Here are a small network's activations along a few directions, averaged over the inputs that share one value of a field.
Related values have similar rows: they may be neighbours, one step apart, or belong to one group.
In the rows, zero is written as 500.
Random noise pushes rows far along 21 fixed directions. That doesn't count. These rows show it; they differ only by the noise:
460	597	637	560	471	354	497	342	667	488	630	623	596	563	443	534	589	528	504	570	596	440	541	393	383	275	445	429	665	466	655	489
578	274	517	746	688	309	475	732	677	274	181	524	469	372	511	523	662	651	410	599	508	481	631	587	238	537	668	661	393	568	504	600
488	592	437	607	445	508	473	518	516	392	483	320	492	530	339	379	706	566	436	678	556	420	425	735	361	521	356	408	496	594	541	465
559	500	374	601	424	459	224	498	450	406	510	583	581	699	421	318	721	420	549	641	530	560	504	415	519	548	447	372	559	338	343	349
519	760	581	626	574	673	456	459	601	561	552	449	371	585	453	435	661	361	793	605	493	435	520	504	560	407	446	393	423	391	524	361
585	437	512	476	364	565	478	564	569	458	586	290	506	454	389	265	656	361	430	469	685	548	530	522	448	471	309	474	275	580	533	440
368	555	541	565	499	663	515	659	687	630	738	650	616	530	471	406	599	440	451	407	593	728	447	367	553	424	182	401	428	683	610	724
431	415	326	469	402	626	584	285	336	820	290	523	621	361	472	557	482	710	484	481	439	754	647	363	448	649	496	468	497	593	538	359
582	611	270	455	405	386	364	548	374	307	650	376	404	693	454	379	413	489	486	411	490	404	537	502	627	761	491	439	473	515	390	566
645	577	558	701	390	533	583	529	441	198	416	391	342	506	486	321	397	544	436	327	497	392	367	448	477	659	591	593	357	609	241	430
486	409	943	336	635	522	578	530	677	390	547	639	702	448	491	617	610	346	446	301	624	388	656	434	391	255	419	294	368	377	521	663
499	295	708	461	402	686	701	797	382	477	467	444	462	598	664	548	450	444	474	449	418	584	685	378	497	433	569	543	625	406	322	402
516	680	582	577	605	579	588	582	357	366	549	598	372	497	743	679	445	575	594	497	533	335	444	559	513	207	762	451	676	323	594	472
589	609	512	464	512	661	642	649	504	601	430	468	557	481	515	658	519	659	368	409	368	571	566	470	449	470	490	329	521	556	508	570
541	699	579	404	580	321	228	157	579	531	429	536	483	303	333	465	535	377	501	409	507	444	536	474	603	516	514	563	333	581	532	450
356	310	495	398	499	468	425	614	236	337	497	444	545	400	652	537	534	436	485	449	563	433	561	666	513	317	620	485	458	351	463	526
422	515	541	509	496	632	342	234	569	573	455	421	499	441	380	520	707	348	443	564	600	526	629	458	673	652	475	371	358	426	518	315
495	551	502	468	560	344	391	441	506	396	561	527	365	536	519	619	462	464	536	516	439	380	624	472	623	573	624	595	519	459	515	488
358	647	537	544	518	391	356	342	644	512	535	461	550	387	445	560	485	483	219	342	577	572	567	399	698	551	564	447	543	634	640	667
409	584	562	460	321	484	586	348	479	520	447	313	590	532	483	496	411	485	528	472	411	395	512	575	377	356	629	497	622	341	260	587
383	520	524	730	502	617	415	450	590	391	432	524	507	525	613	534	446	442	392	386	494	361	365	561	553	456	509	312	376	504	244	487
373	443	598	675	392	590	729	536	537	360	768	524	534	589	527	470	594	515	719	415	561	509	477	339	441	319	423	503	294	453	578	511
394	347	582	280	399	622	633	196	447	574	493	215	482	435	428	490	417	321	505	493	621	404	535	709	539	604	484	566	335	524	569	363


Values of N:
n12: 541	439	281	399	602	450	459	507	137	545	466	573	615	419	557	459	474	570	750	380	474	607	499	402	613	542	553	383	395	355	647	407
n9: 484	475	585	336	488	409	362	491	596	504	593	662	425	445	531	459	428	359	539	532	583	426	605	533	453	441	447	698	493	454	302	683
n1: 587	444	398	672	544	307	535	599	432	287	353	554	436	399	515	519	443	764	493	453	442	341	528	473	298	663	487	437	382	543	337	513
n8: 522	542	647	558	451	506	422	396	574	559	330	583	547	519	432	341	447	452	551	552	637	572	606	505	258	411	491	594	606	576	352	464
n7: 396	422	388	483	507	376	623	462	528	575	519	313	457	420	482	436	354	601	634	452	574	384	598	670	335	458	356	548	349	728	716	583
n10: 551	536	326	569	483	485	456	372	598	662	554	591	397	408	716	669	322	492	555	429	356	363	405	388	623	347	557	461	378	378	366	383
n11: 732	786	590	180	546	490	464	431	491	793	561	355	357	521	458	464	287	276	562	482	400	384	378	503	720	484	459	439	724	391	526	364
n6: 467	595	603	398	459	487	492	580	471	507	668	635	549	619	431	413	513	417	573	594	362	561	249	461	576	489	379	570	725	413	378	571
n3: 393	482	506	446	516	553	386	433	410	530	614	607	512	811	463	422	533	385	739	693	661	458	538	646	449	447	341	439	617	502	638	256
n5: 474	516	609	383	602	534	520	615	423	474	585	681	484	499	545	518	419	476	623	388	550	674	500	462	576	413	631	773	490	631	672	640
n2: 314	531	633	556	569	440	362	711	439	421	400	286	430	543	434	457	568	456	499	559	287	533	524	690	603	496	461	530	527	702	457	451
n4: 142	384	561	769	560	543	686	592	575	445	621	639	552	604	626	698	413	601	642	486	336	591	381	476	547	439	522	603	470	597	531	679
N is arranged as 4 separate groups.
- List the group mates of n6, in the order listed. => n2
- List the group mates of n8, in the order listed. => n12, n1, n4
- List the group mates of n5, in the order listed. => n9, n7, n10

Values of Z:
z10: 597	634	272	491	493	578	466	339	530	591	500	555	375	363	412	435	534	570	364	614	647	564	380	481	596	840	556	645	546	505	536	628
z4: 791	480	366	435	690	355	612	812	449	444	473	377	502	523	516	348	426	519	685	379	460	505	388	480	486	530	588	497	435	396	694	685
z6: 584	878	626	657	625	680	647	555	580	639	285	399	496	518	448	444	457	544	677	457	318	580	374	494	473	479	635	427	606	463	433	619
z8: 590	703	522	430	641	424	373	430	530	392	421	653	554	503	419	457	440	457	568	363	388	336	357	591	475	567	511	462	395	463	255	740
z5: 599	325	277	499	472	356	475	670	719	611	663	330	613	640	418	472	666	434	466	587	475	585	587	287	595	634	351	279	490	285	619	583
z3: 501	705	667	399	539	658	574	184	554	531	376	335	561	249	344	494	672	485	376	515	756	431	555	632	435	523	607	363	490	388	635	611
z9: 496	396	583	732	476	485	580	521	517	262	359	577	685	434	493	438	544	593	453	247	465	680	413	284	457	509	728	581	296	464	364	657
z7: 490	475	558	500	433	356	439	425	551	325	608	542	733	659	388	483	671	477	487	532	541	446	385	494	411	332	520	394	527	317	510	536
z1: 604	336	309	489	499	751	562	604	696	706	472	495	479	452	634	696	478	489	420	430	398	589	585	447	542	568	485	462	168	496	384	523
z2: 688	491	522	462	548	469	518	491	702	651	486	622	492	537	411	392	565	453	648	646	544	638	489	402	397	491	484	720	528	509	627	484
z11: 467	452	403	706	489	485	714	576	653	608	453	345	563	619	572	582	411	653	613	419	394	567	669	355	407	490	560	347	477	500	597	546
Z is arranged as a ring.
- Going along Z from z11 by way of its neighbour z6, in what order are z10, z8, z5, z2 met? => z5, z2, z10, z8
- List every value one step from z3, in the order listed. => z9, z1
